A small network was shown many inputs. Here are its activations along a few directions, one row for each input.
In each table, some parts of the input vary, and every possible input appears once, in random order.
A made-up example of a description, with smaller parts first: one of 2 separate values, together with either a single point or one of 11 places along a line or (one of 5 places around a ring, together with one of 6 places along a line).
Shared parts are said once, and a part with two or three values counts as separate values.
In the rows, zero is written as 128.

Other details of the inputs shift rows strongly along two fixed directions, in all tables alike. That doesn't count.

A family of inputs:
r1: [ 90  86 133 110  77 112 120 159 125  77 127 230 122]
r2: [134 150 120 112  73 140 158 155 135 166  94  83 115]
r3: [134 113 140 129 198 143  98 108 103  93 105 120 158]
r4: [103  97 164 106  80 127 129 161 149 102 182 231 140]
r5: [140 139 131 108 113 138 139 124 120 125 100  92 120]
r6: [150 140 122 131 139  98 121 141 131 134 136 119 134]
r7: [ 97 149  90 156  55 112 168 115 153 143 108 114 102]
r8: [127 105 136 161 184 141 113  59 143 144 151 137 133]
r9: [163 161 107 152 144 115 149 119 141 147 102  71 125]
r10: [135 150 126 106  75 139 160 180 140 162 118 108 108]
r11: [147 142 129 128 175 132 109  90 115 151 134  81 108]
r12: [147 117 126 116 207 152  87 111 112 104 149 119 137]
r13: [126 114 156  71  92 125 130 188 111  92 147 182 122]
r14: [133 151 108 129 135 145 147 100 114 139 109  56 129]
r15: [116 137 111 167 131 156 153  68 144 141 119 110 156]
r16: [103  77 135 141 125 110  89 130 122 101 163 198 108]
r17: [140 180 138 129  85 115 163 154 146 147 109  86 107]
r18: [131 184 150 127  64  87 152 145 138 183 124  89  88]
r19: [129  90 128 153 199 175 104  63 125  96 120 165 172]
r20: [133 130 121 112 148 144 115 149 135 151 138 111 128]
r21: [129  95  95 169 204 154  96  86 134  86 129 151 129]
r22: [121 124 158 103 137 111 102 167 116 101 155 171 137]
r23: [109  92 163 105  90 139 137 159 140  90 162 241 146]
r24: [115 171 132 129  75 109 167 142 128 146 106  78 126]
r25: [128  93  99 173 204 148  78  86 138  90 150 145 129]
r26: [145 158 124 128  73  95 165 144 139 149  87  87 121]
r27: [152 133 126 146 176  99 107 104 113 153 132 106 129]
r28: [127 125  98 135 169 165 128 112 108 151 112  72 148]
r29: [130 135 129 114 129 125 122 137 129 181 133 101 108]
r30: [107 102 145  93  85  87 134 182  94  96 138 187 157]
Description of these inputs: one of 5 places along a line, together with either one of 2 separate values or one of 4 places along a line.
The inputs of r10 and r29 match in every part but the place on the line of 5. If r17 is changed in the same way as r10 into r29, which row does it become?
> r18
Change only the choice among 2 separate values in r19. List by row number the other rows that result.
> r1
A walk changes only the place on the line of 5. It starts at r14 and steps to r5. List the rest of the walk in order.
> r13, r12, r11
Change only the choice among 2 separate values in r4. List by row number the other rows that result.
> r25

A family of inputs:
r31: [114  82 151 109 159 125  91 147 109 102 168 206 146]
r32: [110 119 140 103  60 126 151 166 131 119 131 168 131]
r33: [119 130 131 114  73 131 154 156 138 125 125 150 127]
r34: [124 102 126 125 158 154 116 123 121 100 128 156 150]
r35: [146 129 109 160 211 150 104  66 130 144 136  86 128]
r36: [111  84 157 107 158 126  88 145 108 101 167 206 144]
r37: [139 162 104 156 117 152 161  87 153 161  97  52 120]
r38: [105  91 144 112 130 123 109 143 108  85 144 191 149]
r39: [143 132  96 171 203 153 116  68 133 123 108  80 142]
r40: [122 137 140 121  77 107 139 152 140 130 132 148 106]
r41: [151 176 102 165 123 129 151  95 165 181 119  50  97]
r42: [126 101 134 129 172 134  98 120 120 116 156 156 138]
r43: [133 104 120 114 198 157 103 125  94 108 117 113 151]
r44: [114 136 132 121  73 113 147 152 135 120 126 149 120]
r45: [132 154 121 141  74 107 156 130 151 156 121 101 103]
r46: [141 124 100 157 205 170 118  60 125 128 110  84 147]
r47: [145 132 108 171 201 141 111  64 133 143 114  80 132]
r48: [143 131 104 160 198 170 121  69 135 127 105  78 141]
r49: [152 181  99 173 119 125 157  84 164 176 100  38  94]
r50: [124 134 135 123  77 105 141 154 141 130 132 150 108]
r51: [113 136 134 120  74 114 146 152 137 120 125 148 119]
r52: [118  88 126 136 190 138  97 108 106  90 135 170 163]
r53: [133 166 130 136  79 115 152 134 158 168 130  97  92]
r54: [137 120 108 159 204 169 116  66 127 128 108  91 152]
r55: [115 125 129 125  89 115 142 143 130 118 129 148 131]
r56: [134  94 128 111 199 131  79 136  89  98 132 142 144]
r57: [127 150 120 130  82 138 159 130 148 143 111 107 117]
r58: [126  85 132 135 194 132  89 110 108  98 142 173 152]
r59: [117 105 128 136 164 135 110 109 115 105 127 151 151]
r60: [113  94 141  89 142 122 100 175  84  88 136 173 145]
r61: [133 142 149  94 106 109 138 170 104 124 122 124 138]
r62: [114  85 150 112 145 119  95 141 107  89 153 197 140]
r63: [139 153 153  92  79  96 142 179 116 142 123 118 120]
r64: [150 173 142 103  92 105 149 160 133 171 120  74 113]
r65: [119 137 145 116  78 112 137 152 140 145 149 143 108]
r66: [106  86 140 109 143 126 104 138 101  81 146 200 151]
r67: [152 132  99 172 204 144 111  70 136 133 117  81 129]
r68: [144 167 137 104  95 128 164 155 124 156 105  74 127]
r69: [132 158 130 134  88 117 146 135 152 161 136 108  97]
r70: [118 129 147 109  75 108 133 170 139 132 154 171 108]
r71: [132 159 121 138  76 108 157 122 147 160 120  99  98]
r72: [125 151 119 135  77 133 167 128 149 155 108 103 122]
r73: [129 131 136  95 107 110 120 172 116 139 135 128 115]
r74: [111 126 135 112  64 108 146 167 132 112 133 171 125]
The inputs of r33 and r41 match in every part but one. If r43 is changed in the same way as r33 into r41, which row does it become?
> r73
The inputs of r62 and r38 match in every part but one. If r67 is changed in the same way as r62 into r38, which row does it become?
> r74
What do these inputs look like to the network?
> one of 4 places along a line, together with either one of 2 separate values or one of 9 places around a ring
